These are the activations of a small neural network, seen along a few directions. Each row is one input.
In each table, some parts of the input vary, and every possible input appears once, in random order.
A made-up example of a description, with smaller parts first: one of 4 places along a line, together with either a single point or one of 11 places along a line or (one of 3 separate values, together with one of 8 places around a ring).
Shared parts are said once, and a part with two or three values counts as separate values.
In the rows, 128 means zero.

Other details of the inputs shift rows strongly along three fixed directions, in all tables alike. That doesn't count.

Table:
R1: [119 115  71  70 147 148 144 132 104 145 117  95]
R2: [118 113  85 112 149 102 178 129 134 159 101  46]
R3: [133 138 147 137 131 117 105 113 143 132 138 135]
R4: [128 122 143 149 124 123 115 117 155 134 145 135]
R5: [132 141 149 113 118 126 112 118 150 115 133 139]
R6: [127 140 148 121 127 131 117 117 152 115 132 143]
R7: [139 138 148 128 123 112  99 112 141 133 138 131]
R8: [111 117  69  84 155 152 159 139 107 148 125 103]
R9: [131 138 144 148 136 117 118 126 148 135 148 141]
R10: [128 123 142 155 130 122 117 124 156 132 148 136]
R11: [132 139 149 113 118 126 111 118 151 115 132 139]
R12: [112 114  69  79 154 152 148 133 107 144 117  98]
R13: [132 143 147 142 133 117 116 119 142 137 148 139]
R14: [124 144 147 128 126 130 127 125 151 118 142 146]
R15: [220  57 153 172 124 139 183 147  32 134  43 220]
R16: [113 116  70  78 155 152 149 132 105 144 117  98]
R17: [109 116  67 104 154 138 142 135 105 163 134  90]
R18: [133 142 149 136 133 116 105 112 140 132 140 135]
R19: [131 142 146 142 132 117 115 119 143 137 148 139]
R20: [135 120 146 135 116 117  99 111 151 130 137 127]
R21: [ 38 185 126 228  20 117 126 220  19  30 117  53]
R22: [217  36 153 168 110 145 169 132  40 128  31 209]
R23: [125 142 147 127 126 131 127 124 153 119 141 147]
R24: [133 143 145 147 139 116 119 126 144 135 150 141]
R25: [139 140 149 128 124 112 100 112 140 133 139 131]
R26: [125 142 145 132 132 130 131 131 154 117 144 149]
R27: [ 46 184 129 230  22 104 100 201   7  47 115  39]
R28: [126 139 147 122 125 131 117 118 153 115 132 143]
R29: [132 139 144 148 137 117 118 126 147 135 149 141]
R30: [132 140 145 147 137 117 118 126 146 135 149 141]
R31: [218  54 154 168 116 140 180 141  32 136  39 219]
R32: [123 124 145 129 119 136 116 116 161 111 132 137]
R33: [127 144 146 131 134 129 132 131 153 117 145 149]
R34: [125 141 146 127 126 131 127 124 154 119 140 148]
R35: [139 141 149 128 124 112 100 112 139 132 139 131]
R36: [133 139 148 136 131 117 105 113 142 132 139 135]
R37: [109 113  65  91 157 152 161 146 113 146 127 104]
R38: [116 115  70  89 147 133 125 128 104 159 127  81]
R39: [131 140 146 142 132 118 115 119 144 137 147 140]
R40: [121 110  83  95 147 118 195 132 139 144  90  59]
R41: [104 100  64  98 150 157 159 145 122 141 128  97]
R42: [133 138 148 113 118 127 111 118 152 116 131 140]
R43: [129 123 146 121 111 131 110 116 160 112 131 133]
R44: [104  99  65  94 145 158 156 138 119 143 124  95]
R45: [125 140 146 128 125 131 127 124 155 119 140 148]
R46: [126 143 146 131 133 129 131 131 154 117 144 149]
R47: [132 137 147 137 130 117 104 113 144 132 138 135]
R48: [113 115  70  79 155 152 149 132 106 144 117  98]
R49: [134 141 150 112 120 126 112 117 149 116 133 139]
R50: [138 137 148 129 123 113  99 113 142 133 138 132]
Each input here is: one of 2 separate values, together with either a single point or (one of 4 places along a line, together with either a single point or one of 5 places along a line).
Changing only the choice among 2 separate values turns R8 into R13. The same change can be made to R49. Which row results?
> R25
Changing only the choice among 2 separate values turns R19 into R14. The same change can be made to R27. Which row results?
> R48
Change only the place on the line of 4 in R23. List by row number the other rows that result.
> R5, R12, R26
Change only the place on the line of 4 in R18. List by row number the other rows that result.
> R13, R24, R35
Change only the place on the line of 5 in R37. List by row number the other rows that result.
> R21, R26, R33, R46

Table:
R51: [129 159 153  95 163 134 102 100 212 138 181 168]
R52: [ 45 166  82 137 112 120 138 160 124 109 153  36]
R53: [140 102  74 130 166 127 111 124  58 191 135 107]
R54: [ 98 160 166 176  95 110 120 140 163  92 149 111]
R55: [ 73 133  69  77 134 141 111 123 156 135 155  51]
R56: [112 116  76  69 141 147 140 129 123 141 123  81]
R57: [129 160 163 103 131 116 108 107 177 109 139 133]
R58: [ 84 115  87 183  75 136 167 188  41  90  89  67]
R59: [139 137 181 200  71 113 165 170  63  72  76 150]
R60: [166 110 157 136 126 145 137 127 120 118 114 202]
R61: [179  70  78 111 154 121 130 109  47 198  80 115]
R62: [127 163 159 203 112  70  80 123 133 143 166  96]
R63: [ 98 173 170 168  97 104 126 142 157  92 147 114]
R64: [129 166 155  89 159 130 108 102 209 142 184 170]
R65: [202  87 168 118 122 137 155 115 105 119  61 201]
R66: [140  82  55  54 200 173 153 116 135 176 128 141]
R67: [162  96 156 144 124 150 131 125 126 119 115 200]
R68: [153 110 156 114 122 130 123 105 154 118 110 162]
Changing only one part turns R61 into R62. The same change can be made to R56. Which row results?
> R52
What is each input in this table made of?
> one of 3 separate values, together with either a single point or one of 5 places along a line
Change only the place on the line of 5 in R68. List by row number the other rows that result.
> R55, R56, R57, R65
